These are the activations of a small neural network, seen along a few directions. Each row is one input.
In each table, some parts of the input vary, and every possible input appears once, in random order.
A made-up example of a description, with smaller parts first: line(6) and (point or line(11) or (values(3) and ring(8))).
Shared parts are said once, and a part with two or three values counts as separate values.

Other details of the inputs vary at random and push rows far along two fixed directions, the same in every table; ignore that.

A family of inputs:
x1: [  1  30  34 -11   1   6  -1  18  -9   8 -17  -4  46 -18]
x2: [-35 -56  -8  24 -10 -19  16 -36 -13  29 -13  -1 -30  29]
x3: [-41 -44  12  13  -5 -29  13 -17  -6  15  -5  -4 -52  36]
x4: [ 39   3 -37  20 -45   5 -42 -22   9 -46  70   7 -21  14]
x5: [-28 -21  34 -10  35  -7  32   6 -25  50 -44  -8 -26  20]
x6: [-46 -29  -7   1  22  13  20  19   6  25 -82   9 -22  23]
x7: [  6  -2 -11 -18   8  -6  -8   6  -8   7  -5  -5  22 -25]
x8: [  4  26  17 -19   8 -14 -21  11   6  -5 -13  -5  22 -34]
x9: [ 25  45  15 -40  14   3 -24  28   2 -11  -7 -10  24 -57]
x10: [ 26  14  -4 -27  26   3   8  14 -13 -10 -31  15  33 -19]
x11: [ 29  42 -13 -41   9   1 -21  26  -5 -11 -23  10  48 -39]
x12: [ -5   1   1 -17  24  -3  33 -13  -5   2 -37  13   3   7]
x13: [ 38 -10 -21  34 -49 -20 -37 -11  14 -33  83  -5  -8  -3]
x14: [-11   0   2  14   6  11 -12  29  25  -5 -19  -4  -3 -22]
x15: [  6  21  27 -15   1  14  -3  20 -11  -2   4 -15  14   0]
x16: [-23 -56 -15  38  10  16  26  -4  10  -2 -35  14 -44  45]
x17: [  6  29  24 -27   3   8   3  34 -13  -2   6  -6  36 -16]
x18: [ 10  16  13   6  15  -2   1  10 -13  15   1  -9   5 -10]
x19: [  6   1  11  25 -12   1   0 -21  -2  14  33  -3 -13   7]
x20: [-36 -38  15  15  -9 -14  38  -9 -12  24  10 -16 -24  60]
x21: [ 34  46  13 -21  11   3 -17  28  -2  -9  33   6  39 -47]
x22: [  0 -13  -4  16 -11 -16  -3  -4  -6   2   9 -17 -24   3]
x23: [ -6  -9 -20   0  -2  -6   4  -7 -15   6 -25  -1 -17  21]
x24: [-19  -6  17  21  27  17   7  31  11  23 -30   2  -3  -3]
x25: [ 29  39  -9 -35  10  16 -33  10   2 -21  14  -7  29 -56]
x26: [-40 -20  -8 -28  24 -18  36  -3 -17  33 -58   1 -13  29]
x27: [ 30  53   8 -20  16   0 -12  19   8  -9  35  -2  44 -44]
x28: [ 21  58  23 -26  21   2  -6  15   8   2   8   2  45 -50]
x29: [ 12 -27 -24  35 -23  -5  -5 -37   2 -42  52  19 -38  43]
x30: [-14  -7 -15 -11   4  26   9  14  22  14 -49   9  -9   4]
x31: [  9  28  17  -8  -2  43  -3  40  26  -1  -7  -8  32 -21]
x32: [  3  19   6 -15   9  23  -5  33  33   6 -28  -5  12 -42]
x33: [ 14   8   5  29 -44   0  -9 -17  15 -25  75  -8   2  22]
x34: [  7  15  -3 -14  -1 -17  -5   6   9  -7  20 -11   9 -22]
x35: [-22   6   2 -31  21  -7  15  -7  -2  21 -32  -6  13 -22]
x36: [-32 -32  23  25 -21   1  28 -21 -15  29   0 -16 -30  53]
x37: [-28   7   2 -35  21  -7   7   5 -14   9 -52  12  -2   6]
x38: [  6  37 -10 -32   4  -1  -4   0   6  -7 -19   9  26 -21]
x39: [ 23 -37 -31  31 -27  -5   4 -29  -5 -33  56  18 -33  39]
x40: [ 15  26  13   5 -10  11  -7  17 -11 -10  17 -19  21  -2]
x41: [ -4  -6   5 -11  27  -4  16  -8 -10  -3 -44  16   5  12]
x42: [ 32  -2 -15  43 -55 -17 -40 -25  20 -35  79   0  -6  -9]
x43: [ -9 -33 -10   6  16  28  34   1  17  10 -48  13 -27  23]
x44: [  2 -22   6  51 -48  -8 -18 -24   6 -22  69  -7 -17  52]
x45: [-31 -37 -13   4   8  21  20   0  21  30 -35  -5 -26   8]
x46: [ 36  48   6  -1   8  38 -22  35  36  -7  19   3  34 -50]
x47: [ 22  -8 -37  11 -38  -7 -23 -13   1 -31  55  13 -15  17]
x48: [ -7 -12  21  23   2 -14   8 -11 -10  27   0   4  -1   7]
x49: [ 14  44  -7 -34  11   8 -34   8   6 -28  17   1  35 -54]
x50: [ 32 -19 -22  23 -19   7  -8 -27  -2 -37  43  11 -31  27]
x51: [ -5  -9   4  12 -19 -11  -2 -19   3   8  11 -10 -23  -1]
x52: [ -9 -32  -6  32 -36 -28   3 -33  15  -3  45  -7 -41  27]
x53: [-14 -24 -26  32  -6  18 -16   1  24 -10   7  -2 -18   1]
x54: [-51 -28  29  14  19  20  29  35   0  33 -62 -10  -7  29]
x55: [-11   8  -1 -21   8  -7   4  -1 -12  15 -54  13  18  -7]
x56: [-12  13  33  -9  30 -11   5   9  -9  26 -28   2  16  -8]
x57: [  0  -5   8  32 -38   0 -17 -12   3 -30  70  -5 -15  36]
x58: [ 21  41 -18 -35  12   3 -20   8   9 -19  22  -8  44 -54]
x59: [ -1   6  -5 -31  37  -2  32   2 -10   1 -38   9  15  -1]
x60: [-46 -40  21 -22  22 -28  40  13 -24  46 -55  -7 -30  15]
x61: [-15 -43 -24  35 -34 -20  -9 -40   1  -8  20  11 -43  61]
x62: [ -5 -24 -21  -1 -11  -9  -3 -10  -8  -1  28  -1 -13   2]
x63: [ 49  46 -15 -18  17  18 -13  11  -5 -38  -3   7  35 -38]
x64: [-18  -6  23   7  13 -12   7  -3  -9  14   7   4 -16  14]
x65: [ 48  -3 -29  42 -38   2 -23 -36  10 -51  64  22  -1   8]
x66: [  3 -24 -23  30 -29 -12 -28 -35  10 -20  52  -2 -16  15]
x67: [-14   7  -6 -20   4   2   9 -12 -11  18 -43   5  -5   4]
x68: [ 13  12 -19  -6   3   4 -16  -2  -6  -8   8 -13  11 -27]
x69: [-31 -25  -3  -5   6  -2  18 -26 -13  33 -29  -9 -21   8]
x70: [ 32  43  18 -18  -6   8 -19  34  -3 -15  21  -8  58 -30]
x71: [ -5  -1   4 -15  24   9  30 -14 -17  12 -51  10  -4   5]
x72: [-26 -29  28  -4  30 -21  35  12 -26  56 -43  -2  -7  20]
Description of these inputs: line(6) and (values(2) or ring(10)).
Q: Changing only the line(6) part turns x41 into x56. The same change can be made to x43. Which row results?
A: x46
Q: Which other rows agree with x42 in the line(6) part? List them by row number.
A: x3, x8, x9, x13, x14, x22, x32, x34, x51, x52, x60
Q: Which other rows does x12 become when the ring(10) part takes its other values? List them by row number.
A: x10, x29, x39, x41, x50, x59, x63, x65, x71
Q: Which other rows does x6 become when the line(6) part takes its other values? List them by row number.
A: x14, x16, x24, x53, x54
Q: Which other rows does x30 become when the values(2) part takes its other values? List them by row number.
A: x6

A family of inputs:
x73: [  4  -5  -6  25 -31   9 -19   1  25  -8  42  -9 -12   4]
x74: [ 15   3  -1  19 -17  -1  -8 -13   4 -20  38   8  -2  15]
x75: [ 39  20 -16   8 -26 -13 -36 -13   8 -34  81  -6  10 -24]
x76: [-50 -35  12  10   6   0  24   2   0  38 -38 -12 -27  26]
x77: [ 53  13 -81  -4 -23  15 -40 -30  19 -74  26  31  -2 -17]
x78: [-41 -10  25 -20  27   5  24  28  -2  38 -60 -14  -3   1]
x79: [ 28  65  13 -52  16   0 -16  19 -13 -11 -12  -1  59 -58]
x80: [-32 -21  19   5  24   4  26   9  -6  37 -45  -5 -13   9]
x81: [ 11  70  18 -46  24  28 -27  50  19  -7 -32  -4  63 -75]
x82: [-23   2  30 -29  34  -2  37  12 -18  36 -57   0   7   7]
x83: [-19 -44 -46  -9  27  15  35 -23   0  -5 -81  31 -40  36]
x84: [-22 -36   5  32  -3   2  13  -7   4  20  -4  -1 -32  30]
x85: [-17 -33  -3  15 -11 -30   5 -27  -9  14  15  -1 -27  23]
x86: [ -1  17  21 -16  27  15   5  33   0  11 -27  -3  18 -28]
x87: [ -2  44  27 -45  40  15   6  40  -9  14 -60   2  53 -39]
x88: [-15 -28  12  13   2  -8  26 -11 -12  12   2  -3 -25  42]
x89: [-11  19  15 -19   9  14   0  25  10  14 -30  -9  19 -27]
x90: [ -7 -53 -59  21   8  24  13 -19  20 -12 -49  27 -52  27]
x91: [  2  30  21 -29  27   4  16  19  -9   9 -26   0  27 -17]
x92: [ 19  -7 -16  21 -33 -20 -19 -30   3 -16  66  -3 -10  -1]
x93: [ 21   1 -14  18 -34 -16 -18 -21  -5 -23  67  -3 -10  15]
x94: [ 14  59  12 -33  13  22 -29  42  21 -11 -18  -2  53 -63]
x95: [-36 -29  10  -6   8 -24  28 -19 -30  33 -29  -6 -22  35]
x96: [ -1  39  27 -35  42  21   5  37   1  20 -58  -5  40 -50]
x97: [-40 -37   7  -3  13 -30  28 -21 -22  40 -26  -8 -26  21]
x98: [ 41  23 -12  25 -34   9 -37   1  18 -43  67   7  21  -8]
x99: [ 43  28  -9  19 -29  10 -29 -15  14 -42  72   2  17  -9]
x100: [ 14  57  16 -39  17  25 -24  49  15 -12 -13  -8  51 -64]
x101: [ 41  49 -50 -48  33  45 -19  26  20 -48 -64  32  48 -60]
x102: [-27 -13  18 -24  16 -21  28  -4 -29  37 -41  -5  -9  18]
x103: [-27  -5  26 -20  30   3  30  16 -17  35 -63  -5  11   6]
x104: [-41 -19  18  -1  12  -1  18  15   3  31 -52  -8 -15  12]
x105: [ 22 -21 -77  23 -27  32 -30 -17  45 -53   9  24 -29   2]
x106: [ 15   2  -7  12 -26 -19 -17 -19  -8 -21  39   1  -6  12]
x107: [-27 -19  20  -7  17  -2  34   8 -16  34 -48  -3  -2  20]
x108: [ 15  -5  -5  33 -18   8 -11   1  17 -10  45  -3 -13   4]
x109: [ 29  77  24 -49  33  14 -13  35   0 -18 -29   6  68 -64]
x110: [-18 -32   5  22  -6  -5  22  -3  -8  17   2  -3 -22  40]
x111: [-13 -27   2   7 -10 -23  12 -19 -22   9  14  -7 -26  37]
x112: [  3  27  21 -27  21   5  15  11 -10   8 -28   2  28 -17]
x113: [ 25  62  13 -55  26  -5 -18  24  -3   1 -10  -4  57 -74]
x114: [-17 -34  -3  14 -10 -26   8 -32 -11  17  16  -9 -28  22]
x115: [-28 -22  21   2  21   3  30   9  -6  39 -48  -5 -13   8]
x116: [-19 -31   6   4  -7 -23  17 -16 -27  13   5  -4 -28  38]
x117: [-35 -35  13  11   9  -5  31  -4 -16  32 -33  -4 -18  39]
x118: [-15 -26  -2  11 -15 -21   6 -26 -19   8  12  -1 -25  37]
x119: [ 41  29  -9  18 -27  10 -31 -10  14 -43  70   8  17  -7]
x120: [ 23  -7  -8  40 -25   9 -19  -3  18 -21  61  -5 -16   8]
x121: [-16 -32  -2  17 -10 -32   6 -27  -9  11  12  -3 -30  22]
x122: [-13 -33   5  38  -9  -3   7  -6   7   9   4   0 -33  27]
x123: [ -1  49  28 -49  45  11  14  27 -13  13 -54   1  50 -40]
x124: [-17 -36   0   9  -6 -27  12 -20 -15  15  18  -6 -29  22]
x125: [ 24 -18 -75  -2  -7   2 -19 -35  17 -42   0  29 -22  -9]
x126: [ 24  -6  -8  40 -30   9 -19  -6  21 -15  60  -2 -15   5]
x127: [-28 -21  23 -10  22  -1  32  17 -19  29 -45  -3  -4  22]
x128: [-10 -29   8  18  -6  -7  20 -13 -11   3  17   1 -26  41]
x129: [-46 -36  14   9   4   1  23   1   1  38 -40 -14 -28  27]
x130: [ 20   0 -14  20 -36 -17 -25 -25  -3 -27  60   3  -7  15]
x131: [ 25  -4 -11  40 -36   1 -22 -10  12 -33  58   3  -6  18]
x132: [-39 -37   9  -4  12 -29  25 -19 -20  39 -28  -4 -26  24]
x133: [ 25  61  17 -29  26  23 -22  41  14  -9 -22   4  55 -67]
x134: [-12 -32   5  23  -8  -4  16  -3  -7   9  10  -5 -22  41]
x135: [ 44  24 -10  21 -33  11 -31   3  17 -35  70   1  19  -9]
x136: [ 41  28 -15   8 -35  -6 -38 -20   1 -39  72  -3  15 -13]
x137: [ 26  23 -14  21 -35  15 -37  10  31 -33  68  -7   9 -19]
x138: [ 18  -6 -17  20 -29 -21 -18 -23   4 -16  71  -5 -13   1]
Q: Changing only one part turns x84 into x118. The same change can be made to x126. Which row results?
A: x102
Q: Changing only one part turns x77 into x125. The same change can be made to x116. Which row results?
A: x124
Q: What do these inputs look like to the network?
A: line(6) and (point or line(10))
Q: Which other rows does x104 become when the line(10) part takes its other values? List them by row number.
A: x73, x76, x78, x81, x89, x94, x100, x129, x137
Q: Which other rows does x74 become when the line(6) part takes its other values? List them by row number.
A: x85, x94, x98, x130, x133
Q: Which other rows does x110 become when the line(10) part takes its other values? List them by row number.
A: x87, x98, x103, x107, x117, x127, x131, x134, x135
Q: Which other rows agree with x123 in the line(6) part? List them by row number.
A: x74, x82, x83, x88, x91, x99, x109, x112, x119, x128
